A small network was trained on made-up records. Each row is its average activation on records with the value named, seen along a few directions.
Values that are neighbours, or in one group, have similar rows; names and order tell nothing.
In the rows, zero is written as 500.
Strong random noise was added to every row along 6 fixed directions; ignore it. To show where, here is one row again and again, with new noise each time:
417  516  334  621  573  380  504  278  274  502  698  638  639  616  573  672  555  310
466  713  397  678  431  413  385  550  429  593  468  686  468  347  451  329  557  358
503  427  530  505  613  550  803  454  366  285  555  580  649  663  589  620  528  593
489  446  593  344  282  485  730  477  604  535  580  258  512  553  512  368  403  634
502  493  401  559  325  522  660  356  328  729  683  525  664  656  692  542  438  527
478  404  608  440  561  362  458  481  436  560  561  270  425  556  434  551  379  561
469  636  465  439  77  419  548  493  680  742  577  340  453  369  489  150  432  485
646  465  566  556  821  326  714  654  635  45  479  643  507  369  654  374  541  695


G, 15 values:
g13: 468  438  616  339  369  481  404  632  932  393  360  333  363  303  333  245  537  481
g7: 351  572  380  508  387  467  533  410  710  354  463  698  588  402  526  329  632  404
g3: 446  460  507  642  632  633  276  559  255  597  283  566  452  626  466  749  464  591
g10: 403  374  588  570  498  706  723  487  288  480  462  552  670  787  490  763  518  614
g14: 559  535  394  502  468  370  443  474  726  516  665  520  501  321  494  417  503  295
g9: 582  389  549  573  595  365  339  648  710  611  534  427  415  401  532  461  398  577
g4: 534  553  496  452  554  635  461  442  323  559  483  597  544  513  478  564  525  389
g11: 671  443  396  610  858  58  223  448  584  477  747  512  420  242  692  483  389  386
g1: 414  437  451  334  548  597  486  291  508  299  602  500  591  602  329  742  654  181
g5: 497  549  541  536  567  469  583  577  465  399  434  560  487  480  444  439  531  531
g15: 455  627  284  454  266  593  574  343  467  566  533  598  583  583  684  486  511  484
g6: 532  501  597  645  735  761  440  711  396  351  228  630  445  586  383  729  627  649
g8: 441  463  538  326  549  735  619  430  501  244  469  405  494  649  273  762  724  413
g12: 382  496  446  181  322  528  464  295  594  343  582  275  428  590  342  539  582  286
g2: 319  394  547  376  437  716  616  208  144  668  513  395  659  834  473  807  435  446
A value of G combines one of 5 hidden first parts with one of 3 second parts; all combinations occur once.
- g7 and g10 share the first part; g7 and g13 share the second. Which value has the first part of g13 and the second part of g10? => g9
- g11 and g12 share the first part; g11 and g5 share the second. Which value has the first part of g5 and the second part of g12? => g15

E, 17 values:
e5: 454  396  669  443  731  330  616  505  552  244  444  376  485  491  465  530  433  635
e2: 539  621  508  555  493  567  647  614  510  394  456  620  537  398  435  355  610  450
e12: 450  378  728  188  546  647  634  493  568  386  485  213  436  617  261  589  512  537
e9: 681  336  372  526  737  366  572  409  658  283  715  678  639  478  889  581  518  522
e14: 473  480  621  390  648  510  393  647  801  201  315  408  315  328  363  418  551  559
e6: 652  559  403  511  403  494  572  533  545  634  581  508  473  434  658  353  455  542
e3: 504  491  617  514  459  356  272  581  456  832  474  279  320  437  352  394  278  559
e17: 465  215  584  433  677  370  679  489  714  175  668  352  572  578  581  645  439  636
e11: 616  386  471  469  488  842  751  470  416  431  494  624  704  709  706  693  540  690
e13: 430  694  500  331  296  635  652  512  691  276  413  541  449  397  237  346  612  297
e15: 497  484  525  651  591  504  305  495  94  801  541  526  488  653  498  680  436  488
e7: 452  513  229  538  378  295  576  330  706  287  653  608  595  472  759  422  591  454
e16: 571  540  582  446  523  506  748  554  499  293  481  493  562  553  522  534  554  564
e10: 606  408  453  636  632  392  349  518  585  514  531  504  484  509  700  563  490  647
e1: 350  576  456  552  454  347  396  421  403  564  527  559  479  450  420  418  531  308
e4: 334  332  639  425  888  313  390  384  315  219  416  380  420  590  255  757  448  482
e8: 638  354  688  363  738  768  790  655  499  159  316  521  582  595  518  596  577  757
The values of E form a line.
- Going along E from e17 by way of its neighbour e7, in what order are e14, e13, e10, e1, e8 met? => e10, e14, e8, e13, e1
- Which values are neighbours of e2? Give them in the order they are listed. => e6, e16
- Which values are neighbours of e4? Give them in the order they are listed. => e5
